Small tables with named rows and columns. After each table, cells are looked up by row and column.

Dafodid =
|  | Vaf | Mir | Rar |
|---|---|---|---|
| Miged | 85 | 86 | 208 |
| Tek | 106 | 182 | 4 |
| Kurovuf | 15 | 77 | 149 |
| Pagem | 104 | 12 | 7 |

Pagem, Mir => 12
Miged, Vaf => 85
Pagem, Rar => 7
Kurovuf, Rar => 149
Kurovuf, Mir => 77
Pagem, Vaf => 104
Miged, Rar => 208
Tek, Vaf => 106
Tek, Rar => 4
Miged, Mir => 86
Kurovuf, Vaf => 15
Tek, Mir => 182
Row with the largest Mir: Tek

Table Sib
         Vof  Lopom  Zovof  Zilerom  Fuz  Sol  Mizu  Mugeko
Babo      26     86     29      120  199   31    68      73
Dutarus   62     35     29      120  199   31    68      90
Mupomil  111     40    146      120  199   43    68      40
Ven       73     35    152      120  189   31    68      69
Zugamub  115     92     71      120  199   31    39      40
Dip       83     35     17      120  199   31    68      61
Dagi      83      4     29      120  199   44   106      40
Nup       83     35     29      120  172   31    68      10
Mukupi    83     57    122      120  199  109    68      40

Mupomil, Mugeko: 40
Mupomil, Fuz: 199
Dutarus, Mizu: 68
Mukupi, Lopom: 57
Dutarus, Zovof: 29
Dagi, Lopom: 4
Ven, Sol: 31
Dagi, Sol: 44
Babo, Vof: 26
Dagi, Fuz: 199
Ven, Lopom: 35
Nup, Vof: 83
Babo, Fuz: 199
Ven, Zovof: 152
Dip, Mizu: 68
Mupomil, Lopom: 40
Row with the largest Vof: Zugamub

Mepoz
|  | Moz | Rar | Meze | Puz | Biv | Kefet | Bomigak | Gib | Kedeger | Pazunar |
|---|---|---|---|---|---|---|---|---|---|---|
| Gok | 52107 | 38886 | 45855 | 23760 | 33786 | 38427 | 38799 | 46993 | 74127 | 20324 |
| Radal | 76631 | 55429 | 78118 | 47616 | 32697 | 66003 | 61929 | 27123 | 40851 | 36371 |
| Tov | 30047 | 79711 | 37611 | 51256 | 49425 | 64094 | 3292 | 13868 | 32337 | 60810 |
| Kon | 20453 | 26056 | 46050 | 44169 | 59632 | 44428 | 37425 | 60944 | 47042 | 32345 |
| Kerut | 18979 | 46113 | 57611 | 67219 | 60488 | 59155 | 52160 | 52594 | 34766 | 42818 |
| Tuf | 25082 | 57591 | 81718 | 37117 | 51703 | 34929 | 32439 | 51287 | 39576 | 20933 |
| Doda | 70835 | 43678 | 14872 | 52635 | 27775 | 37332 | 65852 | 55251 | 17768 | 29719 |
| Sizagi | 21769 | 38579 | 25948 | 34111 | 37633 | 30390 | 57694 | 23622 | 44045 | 18559 |
| Tasipe | 34407 | 22301 | 31460 | 71750 | 60023 | 34935 | 37812 | 45098 | 54224 | 24913 |
| Ruvakug | 45685 | 62447 | 40798 | 11013 | 67622 | 63560 | 40634 | 31969 | 23298 | 42886 |
| Fis | 28198 | 62107 | 35372 | 41914 | 28226 | 45192 | 20293 | 76121 | 46291 | 25631 |
| Geko | 48765 | 42631 | 52500 | 48942 | 24167 | 45107 | 29252 | 53097 | 62597 | 15556 |
| Dukobu | 63878 | 59672 | 27885 | 54422 | 60356 | 55146 | 36423 | 64055 | 53621 | 63191 |
| Surida | 30598 | 16739 | 55797 | 32661 | 40429 | 71001 | 42339 | 69102 | 43474 | 21830 |

What is the Kefet of Sizagi in Mepoz? 30390
What is the Bomigak of Fis in Mepoz? 20293
What is the Puz of Surida in Mepoz? 32661
What is the Pazunar of Surida in Mepoz? 21830
What is the Pazunar of Tasipe in Mepoz? 24913
What is the Pazunar of Kon in Mepoz? 32345
What is the Meze of Kerut in Mepoz? 57611
What is the Kedeger of Sizagi in Mepoz? 44045
What is the Puz of Tov in Mepoz? 51256
What is the Moz of Tuf in Mepoz? 25082
What is the Kedeger of Gok in Mepoz? 74127
Which row has the largest Kedeger? Gok

Table Nukudu
         Sudona  Tekisun  Levo  Benago  Kenus  Gudib  Rupumiz  Peg  Bikero  Luzavus
Nir         150      609   185     509    445    276      582  510     790      235
Zenamel     383      562   213     580    474    778      389   64     589      272
Totabe      264      390   550     211    579    475      782  380      68      590
Dat         197      650   234     482    507    665      643   31     421      475
Muned       268      430   526     623    698     65      352  529     168      641
Mev         318      552   161     626    299    402      536  594     724       88
Turen       184      519   445     280    576    507      795  234     157      609
Didor       662      649    33     418    475    190      647  238     474      502
Tupud       784      379    63     593    263    389      551  218     581      474
Ruz         644      253   453     515    643    673       52  386     501      174

Nir, Bikero -> 790
Dat, Sudona -> 197
Ruz, Luzavus -> 174
Muned, Gudib -> 65
Turen, Bikero -> 157
Tupud, Rupumiz -> 551
Zenamel, Tekisun -> 562
Mev, Benago -> 626
Didor, Tekisun -> 649
Didor, Gudib -> 190
Dat, Rupumiz -> 643
Turen, Peg -> 234
Totabe, Levo -> 550
Zenamel, Peg -> 64
Nir, Luzavus -> 235
Totabe, Rupumiz -> 782
Didor, Benago -> 418
Which row has the largest Tekisun? Dat

Nolut =
,Mog,Rotoduv
Fot,180,155
Zelukeg,96,85
Dumo,57,53
Pofeze,216,184

What is the Mog of Pofeze in Nolut? 216
What is the Rotoduv of Zelukeg in Nolut? 85
What is the Mog of Dumo in Nolut? 57
What is the Rotoduv of Dumo in Nolut? 53
What is the Rotoduv of Pofeze in Nolut? 184
What is the Mog of Zelukeg in Nolut? 96
What is the Rotoduv of Fot in Nolut? 155

Lero:
,Pek,Let,Gis
Tor,4225,3992,6014
Puvubu,3233,3899,5432
Kalive,2138,3536,5975
Veg,4755,2870,3890
Dokop,2964,3014,5241
Vede,3312,4108,4792
Pagali,2832,3647,4460
Vazuso,2981,3630,4922
Zulili,1813,5016,5429
Kiter,4500,3733,4720
Sivapa,3366,3781,5239
Dato,1596,3763,7867

What is the Pek of Kalive in Lero? 2138
What is the Let of Pagali in Lero? 3647
What is the Gis of Tor in Lero? 6014
What is the Pek of Dokop in Lero? 2964
What is the Let of Vede in Lero? 4108
What is the Gis of Pagali in Lero? 4460
What is the Pek of Veg in Lero? 4755
What is the Let of Tor in Lero? 3992

Guv:
|  | Kof | Lut | Gapa | Nudi |
|---|---|---|---|---|
| Regamaz | 39.5 | 34.0 | 37.8 | 47.5 |
| Laz | 52.4 | 58.4 | 48.4 | 49.7 |
| Sedo | 49.8 | 81.1 | 59.9 | 64.2 |
| Dirifod | 26.8 | 0.0 | 22.0 | 18.9 |
| Ner | 44.2 | 37.8 | 36.7 | 43.1 |
| Relipi | 69.8 | 56.4 | 55.2 | 32.5 |
| Lup | 42.8 | 74.1 | 47.1 | 56.8 |
| Nuku | 42.9 | 67.6 | 56.5 | 68.8 |

Regamaz, Lut: 34.0
Relipi, Lut: 56.4
Dirifod, Lut: 0.0
Lup, Nudi: 56.8
Lup, Kof: 42.8
Nuku, Kof: 42.9
Lup, Lut: 74.1
Relipi, Kof: 69.8
Dirifod, Nudi: 18.9
Regamaz, Kof: 39.5
Ner, Lut: 37.8
Relipi, Gapa: 55.2

